A small network was shown many inputs. Here are its activations along a few directions, one row for each input.
In each table, some parts of the input vary, and every possible input appears once, in random order.
A made-up example of a description, with smaller parts first: one of 3 separate values, together with either a single point or one of 9 places around a ring or (one of 6 places along a line, together with one of 8 places around a ring).
Shared parts are said once, and a part with two or three values counts as separate values.
(in the rows, 128 means zero)

Other details of the inputs vary at random and push rows far along two fixed directions, the same in every table; ignore that.

Rows:
x1: [121 154 144 127  74 156 110 125 120 100 129 127 122 127 118]
x2: [185  89 123 115 178 103 164 213 153 145 211 141 133 162  66]
x3: [138  79  30 143 169  60 145 115 170 163 190 126 104 111 151]
x4: [144 118 170  95 167 119 143 173 102 129 152 137 161 131  73]
x5: [124 156 139 135  80 149 104 125 121  89 119 125 130 132 117]
x6: [116 126  95 129 124 109 115 108 139 162 116 128 125 123 173]
x7: [157 112 157  89 182 144 143 165 121 155 145 124 150 151  76]
x8: [140 137 155 143  92 145 142 108 114  97 105 139 119 117 112]
x9: [103 125  89 109 128  98 110 109 134 147 132  97 127 105 168]
x10: [142 110 163 120 137 140 128 182 116 147 142 141 151 167 122]
x11: [115 110 100 133 152 108 136  93 152 161 109 126 122 101 168]
x12: [142 133 111 172  81 111 144 130 147  58 150 163  86 138  89]
x13: [153 125 148 114 142 137 117 181 120 143 124 141 153 163 107]
x14: [112 101 119 153 167 116 136 121 144 145 118 120 133 120 164]
x15: [109 138  85 133 118 127 125 103 136 153 119 109 115 121 176]
x16: [118 154 145 126  84 135 105 132 112  82 114 124 120 126 120]
x17: [147  89 181 137 148 136 141 176 121 137 132 140 155 141  96]
x18: [108 128  75 141 157 112 142  73 146 140 104 104 115 103 185]
x19: [112 116  95 100 192 120 147 108 142 166 156 106 146 112 149]
x20: [108 116 110 143 119 107 120 108 134 152 124 128 128 130 184]
x21: [127 148 159 133  95 142 132  99 112  88 128 144 129 110 103]
x22: [142  89 174 130 168 145 147 183 125 148 139 135 152 146 105]
x23: [117 157 127 136  75 148 107 104 122 116 112 125 101 128 128]
x24: [123 124  95 117 180 112 129  96 142 150 120 107 129 122 143]
x25: [152 120 152 106 142 144 123 184 121 156 134 142 148 161 109]
x26: [108 124  88 132 149 126 151  80 143 148 115 108 110 103 177]
x27: [142 122 157  96 190 121 140 177 108 125 147 129 162 138  82]
x28: [132 141 160 151 106 146 127 119 128  93  92 153 112 122 118]
x29: [133 156 138 146  81 148 116 131 113  99 104 133 121 140 123]
x30: [117 168 129 152  64 145  98  96 119  91  98 129 100 127 127]
x31: [126 156 152 137 110 147 129 102 116  76 121 140 128 118 108]
x32: [133 151 142 135  71 142 102 118 114 113 113 131 116 132 106]
x33: [127 149 144 131  69 144 105 122 117  99 126 128 130 124 114]
x34: [130 113 104 108 172 107 134 101 139 165 130 110 136 118 132]
x35: [140 119 150  83 148 134 120 192 115 141 152 111 153 145  98]
x36: [111 149 148 166  69 137 113 107 118  91 103 150 109 138 158]
x37: [122 104 108 118 179 124 143 123 151 173 121 123 128 116 156]
x38: [ 83 134  92 116 164 103 145  81 133 143 136 113 112  88 170]
x39: [135 149 142 142  70 143 118 127 110 109 111 135 122 133 120]
Description of these inputs: one of 3 separate values, together with either a single point or (one of 2 separate values, together with one of 6 places along a line).
Changing only the choice among 3 separate values turns x27 into x38. The same change can be made to x28. Which row results? -> x37
A walk changes only the place on the line of 6. It starts at x20 and steps to x6. List the rest of the walk in order. -> x39, x32, x33, x9
Which other rows does x1 become when the choice among 2 separate values takes its other values? List them by row number. -> x19
Which other rows does x32 become when the choice among 3 separate values takes its other values? List them by row number. -> x23, x30

Rows:
x40: [117 117  92 145 116  98 121 110 141 146 139 131 117 127 166]
x41: [135 138 182 131  97 160 129 127 102 112 106 137 133 126 104]
x42: [155 129 147 157  89 131 120 145 125  96 123 159 113 148  94]
x43: [100 137 107 109 137 112 117  94 120 141 126 110 143 105 160]
x44: [120 124  86 134 122 108 128 104 137 144 138 113 120 120 154]
x45: [143 128 178 149 105 153 125 132 119 111  93 155 123 138 103]
x46: [152 115 136 128 126 131 131 170 126 133 153 137 147 156 110]
x47: [148 141 147 148  87 147 131 152 123  95 127 154 114 150 107]
x48: [111 116  96 115 178 123 140 102 141 180 109 102 128 112 173]
x49: [155 122 130 119 137 130 135 169 124 134 141 129 132 151  97]
x50: [105 131  90  96 175 107 125 110 131 164 125 102 143 111 165]
x51: [159  71 122 120 220  94 189 171 151 142 203 147 136 122  71]
x52: [ 89 144 121 161  84 129 115  93 130  98 105 128 112 111 184]
x53: [133 139 150 101 159 141 129 158 111 129 129 123 151 147 106]
x54: [143 153 151 117  89 143 124 138 115  97 130 143 115 130  88]
x55: [107 162 100 142  88 130 124  77 135 100 120 130  84 113 150]
x56: [134 144 155 118  80 142 115 144 115  95 139 135 119 124  92]
x57: [ 92 158 131 136  98 147 122  58 120 118 102 123 106  96 164]
x58: [119 124 107 132 150 130 134  83 140 149  95 109 121 106 153]
x59: [144 122 131  96 193 130 128 159 123 149 134 109 168 149  99]
x60: [123 108  74 135 152  92 128 126 151 167 138 126 116 133 172]
x61: [114 107  74 133 147 104 127 129 157 163 149 108 127 126 177]
x62: [144  99 153 111 177 134 137 174 128 174 122 135 151 152 123]
x63: [ 96 138 132 160  85 128 119  71 128 127  94 140 104 106 181]
x64: [136 140 178 139 105 169 136 139 116 109  98 150 124 139 117]
x65: [132 116 153 114 144 131 123 173 112 132 132 115 158 142 113]
x66: [103 164 113 136  98 126 113  62 124  98  94 121 113  94 147]
x67: [116 122  79 104 145 101 124 105 140 161 150 106 133 111 152]
x68: [157 137 142 155  92 146 127 143 129  90 124 150 119 147  94]
x69: [141 115 166 120 143 152 135 157 118 147 124 134 158 145 119]
x70: [154 101 144 113 185 147 141 162 135 163 119 123 162 148 111]
x71: [128 115 143  83 169 125 119 172 114 152 145 108 170 131 112]
x72: [138 149 153 126  87 146 122 133 112  95 141 140 122 140  92]
x73: [138 125 139 108 132 137 123 167 126 128 157 121 136 144  96]
x74: [123 147  93 162  85 121 124  75 140  98 108 127  89 110 140]
x75: [127 125  69 109 158 101 125 100 152 157 138 103 127 111 140]
x76: [149 102 124 109 153 121 129 184 131 154 158 113 148 148 104]
x77: [116 151 172 124 101 153 114 141 103  90 123 130 134 133 107]
x78: [ 88 139 125 163  80 113 107  94 128 106 103 136 106 112 183]
x79: [150 152 144 132  99 148 124 129 123  89 128 138 115 139  78]
x80: [103  82  88 133 233  69 184  87 158 140 161 123 124  80 166]
x81: [138 127 158 150  75 131 115 159 122 102 134 153 114 143 110]
Changing only one part turns x78 into x81. The same change can be made to x77. Which row results? -> x73
Changing only one part turns x45 into x42. The same change can be made to x71. Which row results? -> x56
What do these inputs look like to the network? -> one of 2 separate values, together with either a single point or (one of 4 places along a line, together with one of 5 places along a line)
Which other rows does x66 become when the choice among 2 separate values takes its other values? List them by row number. -> x75
Which other rows does x41 become when the place on the line of 5 takes its other values? List them by row number. -> x43, x57, x63, x69

Rows:
x82: [106 131 108 141 101 115 114 103 132 136 114 124 115 118 175]
x83: [111 120  93 111 168 112 130  99 139 163 129  99 137 110 157]
x84: [158 122 175 120 134 149 129 171 114 124 119 143 152 153  85]
x85: [159 140 179 112 118 156 124 169 103 103 124 140 146 150  64]
x86: [155 112 154 109 157 143 130 178 123 157 133 132 155 158 100]
x87: [131 156 159 201  14 139 138  88 128  22 121 186  56 112 101]
x88: [167 119 146 138 118 123 147 172 126  88 172 156 117 145  55]
x89: [104 159 116 138  84 135 116  84 128 110 108 126 100 112 150]
x90: [102 126  93 116 164 114 134  93 141 149 133 107 132  98 169]
x91: [140 108 148 115 162 131 136 153 120 150 125 125 150 133 115]
x92: [112 145 102 131 109 127 116 103 133 124 120 114 115 119 153]
x93: [115 114  91 128 152 115 124 121 141 164 123 108 134 130 172]
x94: [131 102 135 105 194 123 145 160 130 165 142 121 162 138 129]
x95: [100 137  91 128 116 110 109 100 133 136 130 111 122 115 167]
Changing only one part turns x88 into x87. The same change can be made to x95. Which row results? -> x82
What do these inputs look like to the network? -> one of 2 separate values, together with either a single point or one of 6 places along a line
Which other rows does x89 become when the choice among 2 separate values takes its other values? List them by row number. -> x86
